These are the activations of a small neural network, seen along a few directions. Each row is one input.
In each table, some parts of the input vary, and every possible input appears once, in random order.
Descriptions start from the smaller parts, as in this example, which fits no table here: one of 6 places along a line, together with either a single point or one of 9 places around a ring or (one of 2 separate values, together with one of 5 places around a ring).
Shared parts are said once, and a part with two or three values counts as separate values.

Rows:
r1: [  0  18 -21  13  25  40  63 -26  22  51  11   3]
r2: [ -70  -12   -9  -87    4  -20   12 -101  -88  -33  -37  100]
r3: [  2 -13  25  -1  21  40 -11 -34  42  36  47  36]
r4: [ 21   0   6 -12 -23 -47  13  63  25 -51 -23   3]
r5: [  7  42  45   5  17 -38  67   4 -10  -9 -12 -20]
r6: [ 32  -8 -25 -31  19  45  21  24  34  37   4  38]
r7: [ 19   8 -26 -21  32   9 -25  50 -17  36   2  10]
r8: [ 26  20   6  29  24  17  30 -18 -43   7 -19 -42]
r9: [ 56   0  -2 -14  23  23 -14  31 -26 -11 -25  -6]
r10: [-16   4  24   4  34   8 -55  -6  -8  33  45   4]
r11: [  0  -9 -49  -3 -14  -1 -36  59   1  17  -5  -5]
r12: [  1 -24  26  29 -19  14 -55 -15   0 -36   7 -31]
r13: [-14   5 -45  30 -27  28  48 -20  40  35   2 -12]
r14: [-14  30 -22  23  38   4  19   1 -32  50  10 -25]
r15: [  7  13  83 -16  25 -41 -10 -11  22 -29  18   3]
r16: [-14  -6  59   4 -19 -51 -20   1  38 -51  12 -13]
r17: [ 36 -20 -24   6 -21  14 -24  42  -8 -31 -33 -21]
r18: [ 10   2 -15  50 -24   4  17 -10 -25  -9 -28 -55]
r19: [ -8  22  21  28 -30 -53  55  12   7 -26 -20 -33]
r20: [-77 -38 -39 -76 -51 -38   3 -94 -74 -53 -33  76]
r21: [-28  14 -44  41 -12  -9   5   8 -13  35   2 -39]
r22: [ 41  23  30 -34  22 -35  22  53   7 -31 -15  18]
r23: [ 15 -24 -49 -14 -29  35   9  32  53  18  -4  21]
r24: [-35 -11   0  21 -13  -1 -67   4   9  13  38 -13]
r25: [ 21  -7  48  10  26  22 -44 -26 -17 -15  15 -15]
r26: [-16 -26  -1  15 -28  32 -24 -26  60  15  41  19]
Q: Changing only one part turns r1 into r13. The same change can be made to r3. Which row results?
A: r26
Q: Describe the family of inputs behind these rows.
A: one of 2 separate values, together with either a single point or (one of 3 separate values, together with one of 4 places along a line)
Q: Which other rows does r13 become when the place on the line of 4 takes its other values? List them by row number.
A: r18, r19, r21
Q: Which other rows does r25 become when the choice among 2 separate values takes its other values? List them by row number.
A: r12

Rows:
r27: [ 46   9  39  37  13   8 -27  70  94  18  44 -44]
r28: [ 26   7 -46 -38  25  16  27  31 -27  21 -23  27]
r29: [ 13  -7 -67  30 -36  11   2  39  -2   8 -27 -33]
r30: [ 15 -14   8 -40  29  25 -54  15   3  12  15  45]
r31: [-46 -18 -49 -56 -24  -1  54 -72 -31  -9 -37  65]
r32: [-53 -36   3 -56 -24   8 -22 -84  -7 -21  16  88]
r33: [-57  -8   9   2   9   4 -35 -60 -16  22  39  25]
r34: [ -1 -35 -14  21 -29  23 -73  26  25  -4  20 -21]
r35: [ 35  30  -5  54  20  32  50  13  -1  42  -4 -55]
r36: [ -5  25  39 -22 -11 -82  45   0 -57 -90 -62  -9]
r37: [-47  17 -42  -2   0  -3  41 -46 -42  36  -9   3]
r38: [ 25   5  41  48  34  38 -29  -9  32  26  40 -42]
r39: [ -6  -4  90 -31  -9 -82 -31 -18 -32 -92 -11   5]
r40: [ 55  30  -6  52   3   1  53  94  61  31   0 -52]
Q: Changing only one part turns r32 into r31. The same change can be made to r33. Which row results?
A: r37
Q: Describe the family of inputs behind these rows.
A: one of 2 separate values, together with either a single point or one of 6 places along a line
Q: Which other rows does r34 become when the choice among 2 separate values takes its other values? List them by row number.
A: r29

Rows:
r41: [ -6   4  47 -27  15 -23  -2  -9  21 -23  14  34]
r42: [-13 -29 -53  19 -13  45 -53   1  24  41  26  -3]
r43: [ 49  25   9  30  15 -10  13  72  -2 -10 -17 -49]
r44: [ 45  27   3  32  17   4  46  40  20  26   2 -42]
r45: [-20 -18  -3 -44 -43 -54   2  -4 -34 -72 -46  18]
r46: [ 31   1 -72  10   7  41   9  55  22  53  -6  -9]
r47: [ 10 -21  17  15 -35 -17 -54  37  32 -37   7 -33]
r48: [-15   7  19 -26  43  23  -1 -43  -7  31  24  29]
r49: [ 10   0  47 -26  23 -19 -34   7 -21 -37   5  22]
r50: [  6  -2  28  40  -6  -7 -49  19   0 -23  15 -44]
r51: [-15 -17 -10 -31   7  31 -19 -20   4  31  24  57]
r52: [ 11   8  65 -22  28 -28 -19 -10  -9 -26   4  16]
r53: [  7   7  47  44  -1 -17 -33   2  11 -12  14 -49]
r54: [-48 -12 -50 -24 -30   5  22 -49 -42  10 -18  44]
r55: [ 24  10 -47  26   0  39  28  47  22  57   2 -12]
r56: [-41 -21 -75 -40 -23   8   2 -41 -42   5 -26  48]
r57: [  1 -17   7 -36  16  29 -15 -24  12   5  13  52]
r58: [ 25  32 -18  31  35  32  47  23  11  57   3 -40]
r59: [ -4 -19 -11  30 -12  40 -29 -12  32  19  24 -11]
r60: [-23   9  25 -16 -10 -54  24 -38 -55 -47 -38   3]
r61: [-32 -13 -33 -29 -22   3  26 -53 -34 -16 -29  39]
r62: [-20 -20 -28  35 -20  42 -33  -7  23  45  34  -6]
r63: [  0  -1  21  42  -4   6 -15 -14  21  14  34 -37]
r64: [-24   1   7 -19 -14 -44   8 -21 -67 -58 -38   8]
r65: [ 14 -20  36 -51  -7 -28 -40  26  12 -51  -3  31]
r66: [ 50  33  28  34  19 -19  29  55  10   0 -18 -54]
r67: [-10   2  28  39 -13 -12 -16   3  41  -9  25 -30]
r68: [-20   4   1  40  15  34 -14 -31  13  45  35 -34]
r69: [-48  10 -22 -20   5  -3  41 -71 -53  10 -18  17]
r70: [ -8 -26 -35 -47  14  34 -38 -11   4  27  16  60]
r71: [  5   1  40 -25  24  -5  -1 -25   1  -1  23  28]
r72: [ 34  29   9  30   8 -14  46  56  39   4  -7 -35]
r73: [-39   6   6 -20 -22 -48  40 -38 -25 -44 -28  21]
r74: [ 53   6  -1   6 -13 -20   8  91  30 -23 -25 -39]
r75: [ 41  10 -30  21   9  37  33  42  30  31  -8 -18]
r76: [-29   4  -1 -18 -13 -31  40 -54 -45 -21 -19  15]
Q: Describe the family of inputs behind these rows.
A: one of 4 places along a line, together with one of 9 places along a line
Q: Changing only the place on the line of 4 turns r76 into r63. The same change can be made to r61. Which row results?
A: r59
Q: Which other rows does r74 become when the place on the line of 9 takes its other values? List them by row number.
A: r43, r44, r46, r55, r58, r66, r72, r75
